A small network was trained on made-up records. Each row is its average activation on records with the value named, seen along a few directions.
Values that are neighbours, or in one group, have similar rows; names and order tell nothing.
In the rows, zero is written as 500.
Random noise pushes rows far along 2 fixed directions. That doesn't count. These rows show it; they differ only by the noise:
[605 489 419 480 596 621 362 516 618 426 483 460 471 632 365 379 519]
[619 482 278 597 371 481 382 310 570 473 407 537 615 507 725 649 496]
[658 594 401 547 599 659 293 535 616 352 423 490 495 640 381 341 540]
[434 119 353 353 389 365 619 265 582 727 624 425 514 494 630 750 426]


Field T:
t3: [340 677 530 532 545 307 498 522 462 518 604 514 429 321 619 721 485]
t6: [664 608 282 673 470 583 259 435 610 343 289 526 580 628 643 530 587]
t10: [477 646 513 421 267 624 487 727 378 367 476 620 519 608 304 230 620]
t11: [442 530 676 441 699 444 665 411 460 665 586 522 309 478 461 582 409]
t5: [478 476 699 646 601 609 527 571 493 298 426 390 578 309 497 342 595]
t12: [448 168 480 262 555 433 663 488 686 794 579 310 443 536 393 597 354]
t4: [419 432 448 441 160 466 691 402 262 680 614 612 560 597 529 450 492]
t1: [341 238 747 561 647 448 784 437 470 568 597 251 541 298 513 530 499]
t2: [395 428 735 247 405 531 569 814 405 367 646 573 430 590 186 215 474]
t7: [441 714 563 572 503 397 541 586 454 602 430 464 453 279 645 680 414]
t9: [515 676 692 438 812 490 464 638 405 458 589 628 397 506 283 418 541]
t8: [446 202 410 338 593 489 525 446 588 693 604 452 402 661 392 513 467]
T is arranged as 4 separate groups.
Question: Which other values are in the same group as t6? Give them in the order they are listed.
Answer: t12, t8
Question: Which other values are in the same group as t5? Give them in the order they are listed.
Answer: t1
Question: Which other values are in the same group as t11? Give them in the order they are listed.
Answer: t3, t7, t9

Field N:
n2: [606 664 450 696 717 561 442 526 503 433 391 382 571 508 549 549 538]
n12: [627 643 612 613 946 797 331 641 561 316 475 353 326 528 206 246 541]
n6: [564 739 331 502 533 576 317 567 609 490 397 594 380 676 525 535 436]
n3: [654 620 475 552 421 677 331 585 525 314 403 547 571 607 302 163 641]
n9: [508 291 486 382 289 465 697 360 509 690 544 484 571 554 422 427 392]
n10: [511 342 523 389 542 543 501 710 507 476 569 448 486 703 286 232 453]
n11: [476 628 586 564 440 452 474 568 398 478 466 595 547 358 557 493 605]
n1: [434 775 652 596 495 406 382 608 381 283 512 675 544 327 535 461 564]
n8: [432 764 718 568 554 576 502 585 310 317 504 652 431 470 446 364 608]
n7: [553 517 394 384 560 433 386 436 620 524 512 610 395 594 581 669 458]
n5: [432 277 329 470 168 499 652 381 494 596 472 402 607 518 692 656 450]
n4: [385 172 686 291 840 475 669 565 682 685 685 206 350 465 169 459 446]
N is arranged as 4 separate groups.
Question: Which other values are in the same group as n11? Give them in the order they are listed.
Answer: n1, n8
Question: Which other values are in the same group as n7? Give them in the order they are listed.
Answer: n6
Question: Which other values are in the same group as n2? Give them in the order they are listed.
Answer: n12, n4
